These are the activations of a small neural network, seen along a few directions. Each row is one input.
Each table varies a few parts of the input and shows all the possible inputs, shuffled.
Descriptions start from the smaller parts, as in this example, which fits no table here: one of 2 separate values, together with either a single point or one of 11 places around a ring or (one of 5 places around a ring, together with one of 6 places along a line).
Shared parts are said once, and a part with two or three values counts as separate values.

Other details of the inputs shift rows strongly along two fixed directions, in all tables alike. That doesn't count.
To show where, the next rows are all for the same input, with only those details redrawn:
[-45  -4  44   1 -51  45 -23  40  35  50 -26  61  91]
[-48 -27  35  -9   3   7  31  -4 -55  18  -4  -5 -21]
[-34 -23  26  -5   2   4  27  -5 -42  16  -2  -4 -21]
[ -3 -12  13   9 -17   6   0   8  13  24  -4  17  15]
[-27  -4  31   6 -45  32 -20  32  38  42 -19  51  74]
[ 43 -10 -18  24  -4 -20   3  -8  26   6  11  -5 -23]
[ -9 -24  10   2  13 -12  32 -16 -39   5   7 -20 -47]
[ 46 -16 -23  21  17 -34  24 -26  -6  -6  19 -29 -67]

A family of inputs:
r1: [ 50  15 -31  18  -4 -15 -21  13  63 -30  -2  -3  19]
r2: [-18  12  -2   3  -4   9 -14   7  55 -13   9   1  46]
r3: [-58 -21  27 -24   0  29  27  -4 -47  -8   1 -17 -31]
r4: [ 47  31 -53 -17   5   8 -30   9   1 -25  10   2   1]
r5: [-98 -21  44 -31   7  31  33  -1 -52   8   1  -6   4]
r6: [ 34  -2 -30  11  -9  -2  -1  -4  40 -17  17 -16 -20]
r7: [-84  -6  64 -15   7  11  13  13 -47  20 -34  20  40]
r8: [  9   2 -16  15  -3  -4  -7  -8  56  -1  20  -3  15]
r9: [  6  17 -13 -24   1  14 -16  15 -55   7 -12  19   3]
r10: [-13 -28   7   0  16 -14  38 -22 -53   3   5 -24 -61]
r11: [ -7  21  -6   8 -14   5 -30  12  83  -7  13  11  66]
r12: [-59  -7  38 -29   8  20  20   9 -54 -24 -22 -13  -9]
r13: [ 46  49 -38 -13 -17  18 -61   4  29 -10  12  25  51]
r14: [ 58   7 -21  25  18 -38  -2  -2  32 -13  -7  -9 -15]
r15: [-31 -21  23  -7  -4  10  24  -3 -42  14  -9  -3 -27]
r16: [-25  20  15 -36   7  19 -12 -11 -90  13  -9  14   5]
r17: [-41 -22   8 -14   8   9  31 -11 -35 -11  11 -25 -33]
r18: [-23  24 -24 -39 -13  50 -27  21 -14  -8   9  17  35]
r19: [-61   0  32 -19  18   7  19   4 -33 -18 -13 -11  10]
r20: [-59 -17  20 -14  15  10  31 -13 -32  -4  13 -20 -20]
r21: [ 11 -14   9  15  23 -33  24 -16 -28   7  -7 -14 -42]
r22: [ 34   6 -27 -11   5   0  -8  -2 -56  17  -1  11 -30]
r23: [ 51  -5  -7  26  -4 -25  -4   4  22  10 -10   5  -9]
r24: [ 71  -3 -36  37   7 -37  -1 -19  56   1  19 -11 -32]
r25: [ 21   1 -25  -2  12  -3   7 -10  14 -45  15 -39 -46]
r26: [  9  -3   8   7   5 -16   6   8  -9  -6 -20  -1  -5]
r27: [ 25  -4   6  19  -2 -18  -3   5  21  21 -15  14   9]
r28: [ -3  -4  12  13 -24  11 -14  17  45  34  -8  32  44]
r29: [ 76  14 -44   1  20 -29 -10 -41 -54   3  23 -15 -64]
r30: [-20  20 -19 -29 -38  62 -41  29  10  24   7  47  64]
r31: [ 68  17 -41  19   3 -22 -15   5  55 -41   1 -19 -13]
r32: [ 23  14  16  11 -32  13 -34  35  50  10 -36  38  53]
r33: [ 48   6 -47  14   6 -15  -3  -5  54 -42  23 -29 -20]
r34: [-64 -21  64 -19 -12  25  17  15 -69  28 -39  20   1]
r35: [ 21   4 -32   8  27 -21  14 -19  27 -44  26 -42 -37]
r36: [ 49  -7  -9  27  -9 -23  -6   6  26  13 -13  10  -6]
r37: [-24  -4  -1 -11  13   4  18  -3  -9 -33  13 -30 -16]
r38: [-46  12  16 -10 -21  36 -19  31  51   0  -7  24  78]
r39: [ -3  -5   9  15  -2 -16  -1 -12  25  26   9   8  10]
r40: [ 12  10 -14  18 -16  -3 -24  -2  83   7  21  10  44]
r41: [-67   2  34 -18  21  -2  16  -4 -29 -13  -7 -13  15]
r42: [ -4  -3  15   5  24 -25  18  -5 -23  -7 -15 -12 -19]
r43: [ 37  -1  -4  15  14 -30   7  -1   0 -15 -11 -13 -20]
r44: [  5  18   4   5 -23  16 -30  34  61 -10 -17  24  70]
r45: [ 71   9 -59  -1  27 -28   2 -57 -56  -5  45 -34 -94]
r46: [ 44  -1  -8  33  12 -41   0 -13  23  11  -2  -1 -15]
r47: [  7   3  19  22  -9 -19 -16   6  35  34 -13  27  38]
r48: [-22  -4  -5 -15   9   9  19  -3 -16 -36   8 -32 -26]
r49: [-21   2   7  -9  22  -6  13   1  -7 -26  -6 -18   0]
r50: [ 22  14 -15  15  14 -22  -8  -1  47 -26   3 -11  15]
r51: [  2  12  17  15  -1 -20 -18  10  37  13 -16  20  45]
r52: [-90 -24  56 -16   9  14  32  -9 -61  32  -8   6   1]
r53: [ -9 -17  -7  -3  11  -2  25 -15 -13 -17  20 -30 -38]
r54: [ -7   3  22   0 -10   2  -4  21  -8   1 -31  15  19]
r55: [  3   7 -19 -21 -21  33 -22  10 -28  32   5  34  14]
r56: [ 10 -23   3   3  11 -11  27 -19 -36  -3   6 -25 -71]
r57: [ 48  -9 -11  20   8 -31  12  -9 -11  -1 -10 -14 -50]
r58: [ 28  34 -35 -14 -34  38 -57  -3  35  18  27  36  53]
r59: [  2  28 -33 -34  10  22 -18 -24 -37 -23  32 -17 -12]
r60: [-15 -14  19   4 -15   9   5   7  -1  23  -5  15  11]
The inputs of r41 and r51 match in every part but one. If r31 is changed in the same way as r41 into r51, which row does it become?
> r54
The inputs of r25 and r32 match in every part but one. If r59 is changed in the same way as r25 into r32, which row does it become?
> r16
What is each input in this table made of?
> one of 6 places around a ring, together with either one of 2 separate values or one of 8 places along a line
Which other rows agree with r36 in the place on the ring of 6? List them by row number.
> r21, r22, r23, r27, r29, r34, r46, r47, r57
Change only the place on the ring of 6 in r50. List by row number the other rows that result.
> r2, r7, r8, r46, r52
Start at r40 and move only the place on the line of 8, one step at a time. The first step leads to r8. Which rows follow, in order?
> r20, r5, r53, r17, r6, r3
Change only the place on the line of 8 in r39. List by row number the other rows that result.
> r10, r15, r24, r28, r52, r56, r60
Change only the choice among 2 separate values in r55. List by row number the other rows that result.
> r45

A family of inputs:
r61: [ 16  25  -9  18 -39  19 -47  -7  63  42  10  51  75]
r62: [ 28 -27  17  38 -58   7  -7  39  85  34 -20  42  61]
r63: [-81 -12  43 -45 -21  59   5  21 -87  50 -10  36  36]
r64: [-33 -18   5 -23  23  -1  28 -17 -95 -27 -10 -36 -72]
r65: [110   4 -74  23  17 -34 -13 -36   9 -15  47 -37 -74]
r66: [111   8 -55  38  36 -60   4 -24  17 -31   2 -38 -67]
r67: [110   8 -83  20  11 -34   3 -12  11 -29  26 -32 -89]
r68: [ 83   3 -83  33  36 -53   8 -53  30 -20  54 -35 -62]
r69: [ 34  15 -24 -12 -49  49 -48  38  55  30  -3  58  63]
r70: [-48 -13   3 -29  34  -3  35 -22 -78 -46  -3 -48 -61]
r71: [ 15  25 -23 -12 -37  49 -50  23  77   3  11  37  72]
r72: [-91  -6  65 -26  -8  38   7  27 -73  22 -42  31  38]
r73: [-37  -8  17 -18  50 -17  46 -24 -78 -37  -2 -44 -62]
r74: [ 54  26 -23   6 -26  12 -46 -17  46  10  27  11  23]
r75: [ -13  -24   22  -13   38  -24   42  -11 -106   -5  -13  -18  -64]
r76: [ 18  22 -18   0 -35  35 -51  17  65  18  16  33  80]
r77: [-72 -17  49 -30  -4   6  16  18 -85  46 -31  25  17]
r78: [ -1  16 -32  14 -21  15 -31  16  78  24  19  44  86]
r79: [ 34  18  -2  15 -35  14 -40  48  59  24 -34  63  74]
r80: [ 24  34  16  13 -36  15 -53  19  74   8 -24  47  77]
r81: [121   5 -60  34  35 -62  13 -14  14 -24  -3 -31 -69]
r82: [ -4 -15  13  33 -39   3   1  32 106  -2   0  12  69]
r83: [ -27  -27   -9  -14   32  -10   49  -32 -104   26   16  -11  -65]
r84: [ 77   9 -49  26  27 -64  -6 -26  35 -21  25 -36 -40]
r85: [  5  22  -9   9 -21  -9 -37  34  77  15  -3  29  84]
r86: [ 26  31  -7 -12 -51  49 -62  10  71  14   9  42  65]
r87: [108   2 -76  22  17 -43   0 -14  14 -40   8 -33 -84]
r88: [-44  -6  -2 -30  30   8  39 -22 -81 -37  18 -49 -70]
r89: [-41  -6  37 -22  25 -27  23 -37 -84   5   0 -30 -47]
r90: [111  21 -44  33  36 -63   0 -44  28 -41  10 -48 -67]
r91: [-99  12  60 -44 -30  64  -6  11 -61  15 -17  20  34]
r92: [ 21  18 -35   0 -16  20 -34  14  59  -1  28  13  53]
r93: [-53 -27  48   0  37 -22  48 -42 -49   6   0 -39 -85]
r94: [ 87   8 -56  29  46 -64   8 -18  35 -56  28 -47 -52]
r95: [ 77  11 -79  16  32 -45   5 -17  43 -72  25 -56 -65]
r96: [-92 -10  64 -28 -13  20   1  19 -77  49 -32  29  41]
r97: [-99 -46  88  -3 -36  36  35  22 -39  35 -29  17  35]
r98: [ 13  -3  15  35 -31   7 -30  29  98  48 -21  48  50]
r99: [-31 -10   0 -24  18  11  30 -16 -98 -15   8 -36 -77]
r100: [-112   -1   57  -39    7   33   21   30  -48   -5  -28   15   51]
r101: [ 87  15 -62  30  51 -63  17 -19  40 -57  16 -56 -52]
r102: [ 21  29   1  15 -17   7 -33  30  75   1 -28  31  86]
r103: [-41 -21   2 -12  25  -3  36 -35 -95  24  19 -10 -49]
r104: [ 38  17  10  22 -33   6 -51  35  55  22 -23  54  78]
r105: [ 63 -12 -51  42  47 -65  28 -23  78 -30  32 -52 -82]
r106: [-50 -50  38   7  22 -21  74 -28 -49 -25  11 -60 -66]
r107: [-88   2  89 -29 -13  31  -6   9 -64  20 -32  29  51]
r108: [ 18  -9  10  30 -31   5 -20  39  90  55 -27  54  44]
r109: [-60 -41  67   2  -5  -4  53 -28 -47  -2  -3 -33 -38]
r110: [-51 -14 -11 -46  38  18  40 -21 -73 -36  32 -48 -61]
r111: [ -3   1  16  29 -21   6 -26  24 116  28 -12  38  61]
r112: [-84  -7  63 -29  13  16  17   8 -67  -1 -22   8  30]
r113: [-62 -12  23 -45  -3  50  10  -1 -84  11   4   3 -17]
r114: [ 21  30   0   2 -47  26 -59  18  71  -4 -22  35  65]
r115: [-116    3   36  -48   -9   56   15   30  -53   -5   -7    5   38]
What is each input in this table made of?
> one of 5 places along a line, together with either one of 2 separate values or one of 9 places around a ring
The inputs of r91 and r115 match in every part but the place on the line of 5. If r74 is changed in the same way as r91 into r115, which row does it become?
> r92
The inputs of r109 and r97 match in every part but the place on the line of 5. If r86 is changed in the same way as r109 into r97, which row does it become?
> r113
Change only the place on the ring of 9 in r99. List by row number the other rows that result.
> r64, r65, r66, r72, r96, r103, r104, r113
Which other rows agree with r62 in the place on the line of 5? List them by row number.
> r63, r67, r69, r75, r77, r79, r81, r83, r87, r108
Start at r105 and move only the place on the line of 5, one step at a time. The first step leads to r111. Which rows follow, in order?
> r93, r98, r108
Start at r102 and move only the place on the ring of 9, one step at a time. The first step leads to r73. Which rows follow, in order?
> r70, r88, r71, r76, r68, r84, r112
Change only the choice among 2 separate values in r106. List by row number the other rows that result.
> r111

A family of inputs:
r116: [-121    3   36  -71    0   72   14    1 -114    4    5    0   16]
r117: [-97 -24  53 -20   8  22  34  -9 -48   9   1  -9   2]
r118: [ 30   7   2  23 -40  12 -34  34  73  37 -17  50  69]
r119: [ 50   2 -36  11  37 -39  18 -25   6 -49  18 -52 -71]
r120: [ 20  13  -5  17 -41  18 -40  35  95  -3 -10  32  73]
r121: [ 13  32  -5   8 -20   9 -43  30  75  -7 -17  31  87]
r122: [ 10   9  -3  16 -33  19 -29  34  94  10  -6  33  78]
r123: [-43 -13  12  -4  12  -2  25  -8 -12  -6   8 -15 -15]
r124: [ 76  -2 -36  19  35 -50  16 -28 -17 -25   9 -40 -88]
r125: [-15 -13  22  -5  -4   0  19   1 -41   8 -17   1 -20]
r126: [ -7  10 -16 -35  -4  26 -11 -10 -66  11  14   9 -16]
r127: [-11   3  17  -8  19 -14   6  -3 -53  -1 -17   0  -8]
r128: [-21 -20  26   4   2  -5  18 -14 -31  27   2  -2 -17]
r129: [117  -6 -68  47  28 -68   9 -37  40 -15  29 -39 -89]
The inputs of r117 and r128 match in every part but one. If r119 is changed in the same way as r117 into r128, which row does it become?
> r124
What is each input in this table made of?
> one of 2 separate values, together with either a single point or one of 6 places along a line
